W =
143.9,-88.0,165.3,151.1,-142.4,-119.2,19.0,-180.2
79.7,-137.7,84.7,225.8,77.7,-52.4,-45.1,55.6
Rows and columns are counted from 1.
row 1 col 1	143.9
row 1 col 7	19.0
row 1 col 4	151.1
row 2 col 6	-52.4
row 2 col 2	-137.7
row 2 col 5	77.7
row 2 col 3	84.7

data = ((-5.58, -5.23, 5.59, -5.63, 6.31), (6.38, -4.32, 1.22, -5.22, 6.25), (-5.74, 6.19, 4.26, 5.68, -6.29), (6.23, -6.00, -3.84, 6.44, -4.72), (6.34, -5.99, 5.08, -6.26, 3.31), (5.94, 5.50, -3.09, -6.19, 5.33), (5.86, -5.49, 5.16, -5.76, -5.76), (-5.29, 5.94, 4.10, 5.27, -5.68), (-5.36, -5.47, -4.00, -6.02, 5.66), (5.51, 5.89, -4.60, -5.01, 5.78))
Rows and columns are counted from 1.
(1, 1) => -5.58
(4, 5) => -4.72
(3, 4) => 5.68
(9, 2) => -5.47
(7, 3) => 5.16
(3, 5) => -6.29
(5, 1) => 6.34
(2, 4) => -5.22
(1, 4) => -5.63
(7, 2) => -5.49
(9, 3) => -4.00
(10, 4) => -5.01
(6, 3) => -3.09
(9, 5) => 5.66
(10, 5) => 5.78
(5, 3) => 5.08
(7, 1) => 5.86
(2, 5) => 6.25
(9, 4) => -6.02
(1, 5) => 6.31
(8, 3) => 4.10
(10, 2) => 5.89
(3, 3) => 4.26
(7, 5) => -5.76
(2, 3) => 1.22
(10, 3) => -4.60
(5, 2) => -5.99
(6, 1) => 5.94

m =
-76.61,-9.91,-91.81,129.44,2.09
15.36,97.65,93.66,-133.10,18.79
9.40,-45.23,47.03,-16.63,16.38
-118.61,-179.40,10.69,-82.19,-27.41
19.20,-49.72,-99.82,-80.91,-97.78
87.07,-179.84,7.48,6.76,19.02
80.83,-63.22,-17.46,-144.28,-64.93
-70.43,-130.27,87.86,-27.12,40.86
78.52,-103.09,38.92,-64.54,9.00
-119.34,-138.78,43.33,-28.41,14.26
-120.19,-8.79,-92.83,22.13,-50.41
-38.23,-17.57,-125.77,185.84,-25.74
33.55,-176.74,3.71,34.31,26.30
-109.98,26.07,-79.52,-193.64,-117.59
98.05,-0.89,133.66,-93.50,48.00
Indices start at 1.
(1, 1) => -76.61
(11, 1) => -120.19
(12, 1) => -38.23
(12, 5) => -25.74
(6, 1) => 87.07
(2, 4) => -133.10
(13, 4) => 34.31
(7, 5) => -64.93
(8, 3) => 87.86
(3, 1) => 9.40
(7, 3) => -17.46
(10, 1) => -119.34
(15, 2) => -0.89
(3, 4) => -16.63
(10, 5) => 14.26
(5, 1) => 19.20
(13, 3) => 3.71
(12, 4) => 185.84
(14, 3) => -79.52
(8, 4) => -27.12
(11, 5) => -50.41
(9, 2) => -103.09
(5, 4) => -80.91
(12, 3) => -125.77
(3, 5) => 16.38
(14, 1) => -109.98
(14, 4) => -193.64
(13, 2) => -176.74
(6, 3) => 7.48
(2, 3) => 93.66
(1, 4) => 129.44
(2, 5) => 18.79

arr =
-0.08  -0.22  -0.18   0.15   0.21  -0.21  -0.11  -0.07   0.12  -0.07   0.08
 0.07   0.09   0.11   0.20  -0.09   0.15  -0.04  -0.11  -0.21  -0.02  -0.18
 0.11  -0.16  -0.05  -0.02   0.12  -0.17   0.14   0.11   0.18   0.13   0.01
-0.17   0.24   0.10  -0.16  -0.22   0.28   0.23   0.16  -0.16  -0.16  -0.07
 0.00   0.17   0.22   0.13  -0.09   0.16  -0.05  -0.08  -0.17  -0.08  -0.14
-0.05   0.14   0.25  -0.12  -0.03   0.20  -0.04   0.05  -0.08  -0.02  -0.22
 0.19   0.18   0.21  -0.25  -0.02   0.18  -0.19  -0.14   0.07   0.19   0.20
Indices start at 1.
row 1 col 1 = -0.08
row 5 col 2 = 0.17
row 2 col 1 = 0.07
row 6 col 6 = 0.20
row 6 col 9 = -0.08
row 5 col 4 = 0.13
row 5 col 7 = -0.05
row 4 col 4 = -0.16
row 6 col 11 = -0.22
row 5 col 9 = -0.17
row 1 col 11 = 0.08
row 4 col 9 = -0.16
row 3 col 7 = 0.14
row 4 col 7 = 0.23
row 3 col 5 = 0.12
row 3 col 2 = -0.16
row 3 col 3 = -0.05
row 1 col 9 = 0.12
row 3 col 9 = 0.18
row 6 col 10 = -0.02
row 5 col 6 = 0.16
row 6 col 7 = -0.04
row 1 col 3 = -0.18
row 5 col 3 = 0.22
row 2 col 4 = 0.20
row 5 col 5 = -0.09
row 2 col 5 = -0.09
row 5 col 1 = 0.00
row 7 col 6 = 0.18
row 1 col 7 = -0.11
row 2 col 6 = 0.15
row 1 col 10 = -0.07

grid =
0.5	0.1	-1.1	0.5	-0.4
1.4	1.6	-1.8	-1.5	0.8
1.3	-0.5	-0.3	0.2	0.5
1.3	-1.6	-2.4	0.3	-2.4
-2.1	-1.5	1.2	1.5	-0.6
-0.4	-1.6	0.8	-2.2	-2.0
0.9	-2.4	-2.3	-2.5	-2.4
-0.8	-1.7	1.4	0.8	-2.0
-2.5	1.2	-1.3	1.3	1.4
-0.9	0.2	-1.2	1.2	0.4
0.3	-0.3	-1.8	-1.4	0.7
-2.7	0.7	-0.8	1.4	1.5
Indices start at 1.
row 1 col 1: 0.5
row 9 col 4: 1.3
row 9 col 1: -2.5
row 6 col 5: -2.0
row 8 col 1: -0.8
row 7 col 5: -2.4
row 5 col 5: -0.6
row 2 col 1: 1.4
row 10 col 1: -0.9
row 9 col 3: -1.3
row 1 col 5: -0.4
row 8 col 2: -1.7
row 3 col 1: 1.3
row 10 col 4: 1.2
row 2 col 4: -1.5
row 5 col 3: 1.2
row 8 col 3: 1.4
row 11 col 1: 0.3
row 11 col 2: -0.3
row 6 col 2: -1.6
row 5 col 1: -2.1
row 2 col 2: 1.6
row 8 col 5: -2.0
row 11 col 5: 0.7
row 10 col 2: 0.2
row 9 col 2: 1.2
row 1 col 3: -1.1
row 10 col 5: 0.4
row 4 col 5: -2.4
row 4 col 2: -1.6
row 1 col 4: 0.5

x =
array([[ 0.28,  4.90, -0.75, -0.99, -1.41,  3.79,  0.81, -1.53, -2.05,
         2.46,  1.04, -1.05,  0.94,  0.70,  1.06],
       [ 1.87,  0.69, -2.98, -1.83, -1.59,  1.35, -0.33, -0.28, -1.29,
         3.13,  1.49,  2.39,  1.46,  0.56,  2.00],
       [-3.30,  2.24,  1.42, -1.90,  1.13,  2.97, -2.65, -1.89,  0.10,
        -0.54, -0.80,  0.42, -1.73,  0.04, -0.26],
       [ 1.84, -1.56, -0.62, -2.10, -0.65, -1.70, -0.11,  3.40, -0.11,
        -0.39,  2.96,  3.43,  2.54, -2.57, -3.62],
       [ 1.26, -0.82,  1.83,  0.23,  1.96, -0.31,  2.60, -1.13,  3.33,
        -2.64,  0.15,  0.51, -3.26,  2.07,  0.62],
       [ 2.23, -0.39, -3.06, -1.48, -4.12, -1.14,  2.74,  0.71, -1.60,
         0.68,  2.49,  3.05,  2.88,  2.26,  4.83]])
Indices start at 1.
(1, 1) = 0.28
(2, 6) = 1.35
(4, 10) = -0.39
(4, 12) = 3.43
(1, 12) = -1.05
(6, 8) = 0.71
(1, 10) = 2.46
(6, 3) = -3.06
(6, 1) = 2.23
(2, 3) = -2.98
(3, 10) = -0.54
(5, 5) = 1.96
(3, 4) = -1.90
(4, 6) = -1.70
(4, 2) = -1.56
(6, 2) = -0.39
(1, 5) = -1.41
(2, 12) = 2.39
(1, 6) = 3.79
(4, 7) = -0.11
(4, 13) = 2.54
(6, 10) = 0.68
(2, 13) = 1.46
(6, 5) = -4.12
(5, 10) = -2.64
(4, 3) = -0.62
(5, 11) = 0.15
(2, 4) = -1.83
(5, 15) = 0.62
(6, 14) = 2.26
(1, 11) = 1.04
(3, 8) = -1.89
(1, 14) = 0.70
(3, 7) = -2.65
(2, 8) = -0.28
(3, 9) = 0.10
(6, 4) = -1.48

A =
array([[-2.02, -1.98,  2.78,  4.85, -1.99,  1.18],
       [-1.74, -1.79,  3.39,  5.64, -2.08,  2.03],
       [-3.26, -1.40,  2.34,  3.99, -2.05,  1.45],
       [-1.84, -1.65,  3.35,  5.92, -1.64,  3.16],
       [-2.92, -2.68,  3.58,  3.63, -1.04,  2.99]])
Indices start at 1.
(1, 1) => -2.02
(1, 3) => 2.78
(4, 4) => 5.92
(4, 6) => 3.16
(5, 5) => -1.04
(5, 1) => -2.92
(3, 1) => -3.26
(5, 2) => -2.68
(3, 6) => 1.45
(4, 3) => 3.35
(1, 5) => -1.99
(2, 5) => -2.08
(2, 6) => 2.03
(3, 2) => -1.40
(5, 3) => 3.58
(3, 5) => -2.05
(4, 5) => -1.64
(5, 4) => 3.63
(1, 4) => 4.85
(2, 1) => -1.74
(3, 4) => 3.99
(1, 2) => -1.98
(3, 3) => 2.34
